Each row below holds a small network's activations on one input, seen along a few directions.
Each table varies a few parts of the input and shows all the possible inputs, shuffled.
A made-up example of a description, with smaller parts first: one of 6 places along a line, together with either a single point or one of 9 places around a ring or (one of 3 separate values, together with one of 8 places around a ring).
Shared parts are said once, and a part with two or three values counts as separate values.
(in the rows, 128 means zero)

Other details of the inputs shift rows strongly along two fixed directions, in all tables alike. That doesn't count.

Rows:
R1: [109 115 118 126 203 173  67  62 109  99 102 142]
R2: [118 154 131  81 201 175 106  59  96 122 103 115]
R3: [104  88 146 137  95 139 201 121 182 170 119 132]
R4: [115 140 107 109 182 170  68  54 110 112  97 127]
R5: [103 106 131 120  85 139 205 127 196 177 115 123]
R6: [177 137 153 159  32  30 181 242 104 138 187 110]
R7: [174 204 104  91 135  87  76 225  62  84 167 110]
R8: [181 191 137  86 166  82 105 223  39  81 169 114]
R9: [102  95 131 150  70 134 175 109 189 167 111 127]
R10: [ 98  71 122 180  75 134 149 112 202 154 119 147]
R11: [181 126 173 165  54  36 191 250 102 135 193 128]
R12: [104  99 131 131  82 142 192 124 196 169 119 130]
R13: [112 161  97  69 192 190  94  88 135 120  96 127]
R14: [115 102 168 129  98 124 213  96 156 179 121 114]
R15: [107 142  88 104 186 186  65  80 138 106  99 141]
R16: [113 164 111  61 192 174 111  68 103 129  94 104]
R17: [107  91 149 137  94 140 202 119 180 170 120 137]
R18: [111 166  99  69 183 185  92  77 124 124  96 119]
R19: [112 161 115  62 208 187 117  89 119 121  94 126]
R20: [175 101 163 211  49  29 147 238 106 115 194 147]
R21: [102  81 126 163  68 130 158 103 192 160 118 136]
R22: [178 133 152 180  29  28 167 236 106 133 184 120]
R23: [104 135  86 119 185 182  53  78 140 105  98 145]
R24: [111 169  99  55 194 188 105  92 133 123  95 123]
R25: [103 135  87 115 178 177  47  68 131 106  95 133]
R26: [175 175 111 132 152  86  57 223  60  65 168 141]
R27: [104 121 101 120 198 180  61  75 126  97 100 146]
R28: [173 181  93 126 140  86  48 226  77  65 170 133]
R29: [107 169 100  53 185 183 103  82 124 126  93 111]
R30: [180 169 128 139 159  81  63 210  43  68 173 135]
R31: [111  81 161 158  90 122 189  89 160 164 122 123]
R32: [177 196  99 109 143  91  63 229  71  72 166 129]
R33: [183 200 121  98 140  78  82 209  42  89 166 108]
R34: [115  84 163 160  90 123 188  87 159 167 120 127]
R35: [113 130 120 115 195 169  77  52 102 107 105 125]
R36: [111 124 116 127 196 166  63  49 103 102 104 130]
R37: [107 113 137 118  77 135 201 115 185 183 113 118]
R38: [179 133 171 167  47  28 187 237  96 136 194 110]
R39: [105  87 127 166  69 131 158 102 191 164 117 138]
R40: [106 139 108  90 199 185  89  84 122 107  95 134]
R41: [106  68 137 183  73 119 152  85 174 160 118 133]
R42: [109  73 160 157  98 130 192 104 167 162 119 134]
R43: [111  83 163 139 102 133 206 108 163 168 122 127]
R44: [112  74 158 178  87 122 173  82 163 161 125 135]
R45: [173 168 111 145 151  84  44 218  61  61 170 145]
R46: [102  69 138 171  89 134 173 111 187 152 121 149]
R47: [113 107 150 124  84 126 207 100 164 183 115 112]
R48: [105 140  89 116 176 178  50  66 129 106  97 137]
R49: [107  82 146 153  90 136 187 115 183 161 116 144]
R50: [184 194 140  88 167  84 105 221  38  84 170 117]
R51: [106  98 133 149  70 134 175 107 187 168 113 131]
R52: [111 134 103 124 181 168  57  51 110 108  97 132]
R53: [110  86 143 152  76 124 181  93 169 169 116 120]
R54: [103  89 129 149  77 138 178 118 198 163 116 135]
R55: [176 197 120  82 161  90 100 235  55  80 167 117]
R56: [176 109 163 215  41  22 143 225 101 121 195 134]
R57: [111  96 167 129  96 124 216  96 158 178 122 110]
R58: [111 140 101 109 184 171  68  56 109 109  97 122]
R59: [179 166 126 135 158  79  63 210  45  64 174 133]
R60: [117 136 127  96 207 180  94  69 104 111  98 132]
Description of these inputs: one of 2 separate values, together with one of 5 places along a line, together with one of 6 places around a ring.
Which other rows does R55 become when the choice among 2 separate values takes its other values? List them by row number. -> R19

Rows:
R61: [152 191 102  98 156 135  72 140  93 103 132 120]
R62: [137  96 139 174  48  68 164 198 155 128 165 134]
R63: [111  99 139 129 138 131 152 101 130 137 123 127]
R64: [121 116 122 147 116 141 113  92 136 139 116 133]
R65: [138 103 139 173  39  64 159 185 142 140 166 118]
R66: [187 167 138 136 105  72 132 244  95  98 182 138]
R67: [154 181 131  90 180 136  95 146  80 104 142 125]
R68: [121 111 146 146 145 139 141  94 125 137 124 136]
R69: [110 116 141 112 138 142 159 110 135 139 118 120]
R70: [121 106 137 150 148 145 130 110 143 132 116 148]
R71: [158 188 119  89 162 125  84 134  78 106 131 117]
R72: [116 130 118 120 126 150 131 114 164 148 112 144]
R73: [116 123 130 113 121 134 146 104 131 143 108 108]
R74: [117 111 120 149 128 144 115 107 149 131 119 149]
R75: [109  96 135 130 143 146 138 116 148 126 119 134]
R76: [107 118 112 121 127 145 134 123 161 137 110 127]
R77: [137 174  91  93 155 132  76 145  85  97 133 111]
R78: [108 109 127 115 143 156 152 123 147 135 113 132]
R79: [126 115 141 146 119 131 132  84 129 142 118 127]
R80: [114 109 135 128 124 124 138  90 133 138 114 110]
The inputs of R76 and R62 match in every part but one. If R69 is changed in the same way as R76 into R62, which row does it become? -> R63
What is each input in this table made of? -> one of 4 places along a line, together with one of 5 places around a ring

Rows:
R81: [129 160 115  99 163 154  92  90 115 124 105 123]
R82: [184 175 133 152 123  54 106 250  75  92 187 135]
R83: [109 138 100 110 156 154  88 106 136 107 112 141]
R84: [133 150 138 100 173 160 102  93 105 113 113 127]
R85: [113  78 123 170  72 122 166 118 176 155 122 130]
R86: [119 103 131 162  77 125 171 129 180 167 136 131]
R87: [122 150 117 101 153 141  98  81 106 124 106 119]
R88: [112 110 132 123  80 124 200 140 174 170 123 117]
R89: [129  85 162 152  86 114 184 106 149 165 134 125]
R90: [116 126 130 121 166 154 106  93 105 110 125 122]
R91: [111 139 109 115 156 150  90  86 114 122 110 116]
R92: [184 143 133 150 115  48  90 248  70  83 177 135]
R93: [117  97 153 123  96 122 211 143 168 157 129 123]
R94: [114 138 117 115 179 170  88 111 119 103 113 148]
The inputs of R81 and R84 match in every part but one. If R88 is changed in the same way as R81 into R84, which row does it become? -> R93
What is each input in this table made of? -> one of 2 separate values, together with either a single point or one of 6 places around a ring
Which other rows does R81 become when the place on the ring of 6 takes its other values? List them by row number. -> R83, R85, R86, R87, R91
Which other rows does R85 become when the choice among 2 separate values takes its other values? List them by row number. -> R92
